A small network was trained on invented records. Each row is its activation on one of them, seen along a few directions.
After each row come some of the record's fields: VASAS, BEZ, FUB, BUPE, TUFOG, POB, GEP.
Not every record has every field; a missing one is written none.
The largest differences between rows may come from other fields.
In the rows, zero is written as 500.
Strong random noise was added to every row along 2 fixed directions; ignore it. To show where, here is one row again and again, with new noise each time:
[568,366,645,663,388,611,558,684,554,534,553,580,549,606,542,537,452]
[511,337,669,698,417,583,552,660,571,562,622,607,594,619,494,525,388]
[630,345,645,676,409,621,611,723,560,477,445,492,522,654,544,585,461]
[561,446,604,587,306,640,487,660,518,579,614,677,519,510,617,480,542]

[655,449,442,558,425,545,505,593,525,478,503,711,563,524,538,504,513]  VASAS is none, BEZ is none, FUB is none, BUPE is none, TUFOG is none, POB is none, GEP is riki
[335,294,659,698,625,452,565,522,597,408,540,464,630,626,358,521,319]  VASAS is none, BEZ is pon, FUB is lepo, BUPE is gure, TUFOG is kel, POB is dufun, GEP is none
[647,790,512,341,81,733,371,676,450,673,502,788,274,290,874,365,931]  VASAS is none, BEZ is none, FUB is none, BUPE is none, TUFOG is none, POB is none, GEP is pilop
[524,690,389,159,389,579,364,467,512,475,401,654,404,229,740,304,697]  VASAS is kura, BEZ is pon, FUB is lepo, BUPE is gure, TUFOG is kel, POB is dufun, GEP is none
[292,583,780,685,626,609,645,551,398,506,494,248,393,848,292,655,354]  VASAS is none, BEZ is pon, FUB is vup, BUPE is mezi, TUFOG is fesiv, POB is rezag, GEP is pilop
[681,494,455,529,442,561,515,677,525,487,312,435,443,565,577,519,659]  VASAS is none, BEZ is none, FUB is none, BUPE is none, TUFOG is none, POB is none, GEP is vum
[244,724,426,306,545,622,322,312,203,542,666,385,339,518,459,528,575]  VASAS is pege, BEZ is pon, FUB is vup, BUPE is mezi, TUFOG is fesiv, POB is rezag, GEP is none
[397,435,687,682,756,427,565,495,414,563,452,281,448,678,243,621,234]  VASAS is none, BEZ is nogi, FUB is vup, BUPE is mezi, TUFOG is fesiv, POB is rezag, GEP is zani
[365,476,514,395,528,540,378,297,443,583,647,480,507,433,376,478,550]  VASAS is pege, BEZ is pon, FUB is lepo, BUPE is mezi, TUFOG is kel, POB is rezag, GEP is none
[473,675,458,462,523,548,482,374,343,433,422,435,396,617,613,479,539]  VASAS is none, BEZ is pon, FUB is vup, BUPE is gure, TUFOG is fesiv, POB is rezag, GEP is riki
[409,583,640,551,535,668,585,573,239,454,450,245,224,762,474,667,626]  VASAS is none, BEZ is pon, FUB is vup, BUPE is mezi, TUFOG is fesiv, POB is rezag, GEP is pilop
[286,656,438,362,625,593,399,342,232,471,561,257,350,608,409,605,516]  VASAS is pege, BEZ is pon, FUB is vup, BUPE is mezi, TUFOG is fesiv, POB is rezag, GEP is none
[678,347,404,597,489,667,673,540,368,372,359,416,376,518,591,545,667]  VASAS is none, BEZ is nogi, FUB is lepo, BUPE is gure, TUFOG is kel, POB is rezag, GEP is none
[291,533,266,379,414,414,302,285,422,582,943,718,592,331,451,311,466]  VASAS is pege, BEZ is pon, FUB is lepo, BUPE is gure, TUFOG is fesiv, POB is dufun, GEP is none
[528,652,308,324,351,451,386,475,291,495,716,731,485,362,709,342,619]  VASAS is none, BEZ is pon, FUB is vup, BUPE is gure, TUFOG is fesiv, POB is dufun, GEP is duzaf
[449,596,561,478,365,533,477,527,592,636,484,520,338,378,539,426,486]  VASAS is kura, BEZ is nogi, FUB is lepo, BUPE is gure, TUFOG is fesiv, POB is dufun, GEP is none
[403,637,632,587,487,663,544,490,374,441,495,300,368,649,523,539,450]  VASAS is none, BEZ is pon, FUB is vup, BUPE is gure, TUFOG is fesiv, POB is rezag, GEP is none
[595,437,436,615,440,540,639,628,374,401,451,485,292,541,521,557,619]  VASAS is none, BEZ is nogi, FUB is lepo, BUPE is gure, TUFOG is fesiv, POB is dufun, GEP is pilop
[198,463,395,406,636,369,361,293,554,525,707,608,631,404,441,416,425]  VASAS is pege, BEZ is pon, FUB is lepo, BUPE is gure, TUFOG is kel, POB is dufun, GEP is none
[465,507,454,407,558,365,415,394,638,498,380,528,538,327,544,559,487]  VASAS is pege, BEZ is nogi, FUB is lepo, BUPE is gure, TUFOG is kel, POB is dufun, GEP is none
[351,675,558,602,491,571,593,482,344,488,653,460,383,617,512,496,542]  VASAS is none, BEZ is pon, FUB is vup, BUPE is gure, TUFOG is fesiv, POB is rezag, GEP is pilop
[422,663,872,502,453,393,404,436,766,595,178,480,542,482,510,457,377]  VASAS is none, BEZ is pon, FUB is lepo, BUPE is gure, TUFOG is kel, POB is dufun, GEP is riki
[544,600,593,473,499,319,470,509,745,524,293,525,579,370,462,411,538]  VASAS is none, BEZ is pon, FUB is lepo, BUPE is gure, TUFOG is kel, POB is dufun, GEP is vum
[508,442,327,369,660,559,440,457,333,431,505,336,527,497,519,590,596]  VASAS is des, BEZ is pon, FUB is vup, BUPE is mezi, TUFOG is kel, POB is rezag, GEP is none
[331,723,530,263,588,578,345,331,337,604,463,411,365,537,510,436,471]  VASAS is kura, BEZ is pon, FUB is vup, BUPE is mezi, TUFOG is fesiv, POB is rezag, GEP is none
[417,617,613,541,402,605,393,469,264,621,697,593,346,403,489,523,535]  VASAS is none, BEZ is nogi, FUB is vup, BUPE is mezi, TUFOG is fesiv, POB is rezag, GEP is none
[590,590,320,397,375,586,610,561,292,446,216,313,355,420,660,614,678]  VASAS is pege, BEZ is nogi, FUB is vup, BUPE is gure, TUFOG is kel, POB is dufun, GEP is none
[258,490,433,396,621,386,393,316,558,482,594,530,592,435,461,429,443]  VASAS is pege, BEZ is pon, FUB is lepo, BUPE is gure, TUFOG is kel, POB is dufun, GEP is none
[339,397,337,513,624,417,475,489,367,513,745,450,558,568,445,615,392]  VASAS is pege, BEZ is nogi, FUB is vup, BUPE is mezi, TUFOG is fesiv, POB is dufun, GEP is none
[363,392,357,457,643,408,438,482,381,445,707,358,575,626,408,629,420]  VASAS is pege, BEZ is pon, FUB is vup, BUPE is mezi, TUFOG is fesiv, POB is dufun, GEP is none
[576,465,354,517,533,529,569,523,430,360,162,154,293,605,554,672,548]  VASAS is pege, BEZ is nogi, FUB is lepo, BUPE is gure, TUFOG is fesiv, POB is dufun, GEP is none
[436,617,701,459,405,354,346,379,702,587,467,784,616,336,518,363,440]  VASAS is none, BEZ is pon, FUB is lepo, BUPE is gure, TUFOG is kel, POB is dufun, GEP is riki
[462,452,441,497,517,472,481,587,402,545,583,578,500,640,519,610,493]  VASAS is none, BEZ is nogi, FUB is vup, BUPE is mezi, TUFOG is fesiv, POB is dufun, GEP is riki
[772,488,426,437,529,598,601,677,638,416,358,441,389,475,624,518,599]  VASAS is kura, BEZ is none, FUB is none, BUPE is none, TUFOG is fesiv, POB is rezag, GEP is none
[572,809,416,379,383,594,403,510,324,587,449,556,277,345,555,529,748]  VASAS is none, BEZ is nogi, FUB is vup, BUPE is mezi, TUFOG is fesiv, POB is rezag, GEP is vum
[666,385,260,451,603,549,537,560,445,341,432,363,516,519,591,627,625]  VASAS is pege, BEZ is none, FUB is none, BUPE is none, TUFOG is kel, POB is rezag, GEP is none
[637,354,430,672,620,459,613,677,588,430,450,450,589,623,349,551,449]  VASAS is none, BEZ is none, FUB is none, BUPE is none, TUFOG is none, POB is none, GEP is vum
[686,471,423,403,560,510,559,456,613,380,456,498,425,478,663,445,515]  VASAS is kura, BEZ is pon, FUB is lepo, BUPE is gure, TUFOG is fesiv, POB is rezag, GEP is none
[753,358,255,467,637,564,612,609,449,261,278,234,474,588,595,698,637]  VASAS is pege, BEZ is none, FUB is none, BUPE is none, TUFOG is kel, POB is rezag, GEP is none
[756,620,687,484,351,725,667,677,356,345,188,174,212,677,563,739,664]  VASAS is none, BEZ is pon, FUB is vup, BUPE is mezi, TUFOG is fesiv, POB is rezag, GEP is none
[555,391,445,596,307,617,482,619,438,552,891,859,593,425,563,444,552]  VASAS is none, BEZ is none, FUB is none, BUPE is none, TUFOG is none, POB is none, GEP is none
[463,297,272,459,780,476,492,426,391,451,547,410,630,565,460,637,445]  VASAS is des, BEZ is nogi, FUB is vup, BUPE is mezi, TUFOG is kel, POB is rezag, GEP is none

Which values does each new row have?
[502,355,319,549,591,446,588,478,455,375,412,276,425,625,455,634,449]  VASAS is pege, BEZ is nogi, FUB is lepo, BUPE is gure, TUFOG is fesiv, POB is dufun, GEP is none
[457,536,420,369,337,573,476,477,383,575,646,702,305,365,664,423,569]  VASAS is kura, BEZ is nogi, FUB is lepo, BUPE is gure, TUFOG is fesiv, POB is dufun, GEP is none
[548,581,651,479,438,501,566,573,682,521,306,333,372,517,477,442,421]  VASAS is kura, BEZ is pon, FUB is lepo, BUPE is gure, TUFOG is fesiv, POB is dufun, GEP is none
[654,409,362,491,559,477,646,541,461,260,200,90,372,686,505,651,523]  VASAS is pege, BEZ is pon, FUB is lepo, BUPE is gure, TUFOG is fesiv, POB is dufun, GEP is none
[519,367,538,516,627,465,637,526,545,384,313,246,446,692,368,541,285]  VASAS is kura, BEZ is pon, FUB is lepo, BUPE is gure, TUFOG is fesiv, POB is dufun, GEP is none
[611,382,605,544,484,508,617,684,431,333,454,245,467,737,517,710,467]  VASAS is none, BEZ is pon, FUB is vup, BUPE is mezi, TUFOG is fesiv, POB is dufun, GEP is none
[605,517,442,570,443,529,730,703,415,371,374,357,343,674,659,683,626]  VASAS is none, BEZ is nogi, FUB is vup, BUPE is gure, TUFOG is fesiv, POB is dufun, GEP is pilop
[524,417,379,528,443,584,615,584,493,349,521,627,503,463,574,560,601]  VASAS is none, BEZ is nogi, FUB is lepo, BUPE is gure, TUFOG is kel, POB is dufun, GEP is none
[589,463,557,536,356,651,573,514,478,488,503,592,462,465,510,502,620]  VASAS is none, BEZ is pon, FUB is lepo, BUPE is gure, TUFOG is kel, POB is rezag, GEP is none
[412,515,441,480,663,382,484,402,546,532,511,409,636,570,466,467,517]  VASAS is none, BEZ is pon, FUB is vup, BUPE is gure, TUFOG is kel, POB is rezag, GEP is vum
[589,339,533,660,393,605,523,657,455,479,676,627,525,522,533,508,521]  VASAS is none, BEZ is none, FUB is none, BUPE is none, TUFOG is none, POB is none, GEP is none
[426,433,521,661,561,390,606,536,640,519,425,349,555,714,265,523,361]  VASAS is none, BEZ is pon, FUB is lepo, BUPE is gure, TUFOG is fesiv, POB is dufun, GEP is vum
[338,298,426,504,738,341,451,289,494,611,731,493,684,500,326,629,342]  VASAS is pege, BEZ is nogi, FUB is vup, BUPE is mezi, TUFOG is kel, POB is rezag, GEP is none
[526,331,501,680,575,447,466,596,490,531,603,562,594,543,413,450,439]  VASAS is none, BEZ is none, FUB is none, BUPE is none, TUFOG is none, POB is none, GEP is vum
[784,445,523,509,457,557,755,717,605,340,49,142,211,604,569,649,577]  VASAS is kura, BEZ is nogi, FUB is lepo, BUPE is gure, TUFOG is fesiv, POB is dufun, GEP is none
[619,360,782,739,550,546,693,759,640,479,211,263,452,791,491,623,395]  VASAS is none, BEZ is none, FUB is none, BUPE is none, TUFOG is none, POB is none, GEP is pilop
[441,534,425,438,468,452,396,384,518,486,494,400,477,463,415,469,437]  VASAS is pege, BEZ is pon, FUB is lepo, BUPE is gure, TUFOG is fesiv, POB is dufun, GEP is none
[535,620,776,523,311,529,496,559,673,482,337,515,513,398,554,501,514]  VASAS is none, BEZ is pon, FUB is lepo, BUPE is gure, TUFOG is kel, POB is dufun, GEP is none
[808,410,442,598,357,662,656,779,537,360,383,534,481,559,573,597,615]  VASAS is none, BEZ is none, FUB is none, BUPE is none, TUFOG is none, POB is none, GEP is none
[585,768,704,401,201,595,454,575,648,490,319,582,415,295,645,475,684]  VASAS is none, BEZ is pon, FUB is lepo, BUPE is gure, TUFOG is kel, POB is dufun, GEP is none
[523,785,427,232,337,466,289,379,637,507,321,583,489,151,627,423,675]  VASAS is pege, BEZ is pon, FUB is lepo, BUPE is gure, TUFOG is kel, POB is dufun, GEP is none
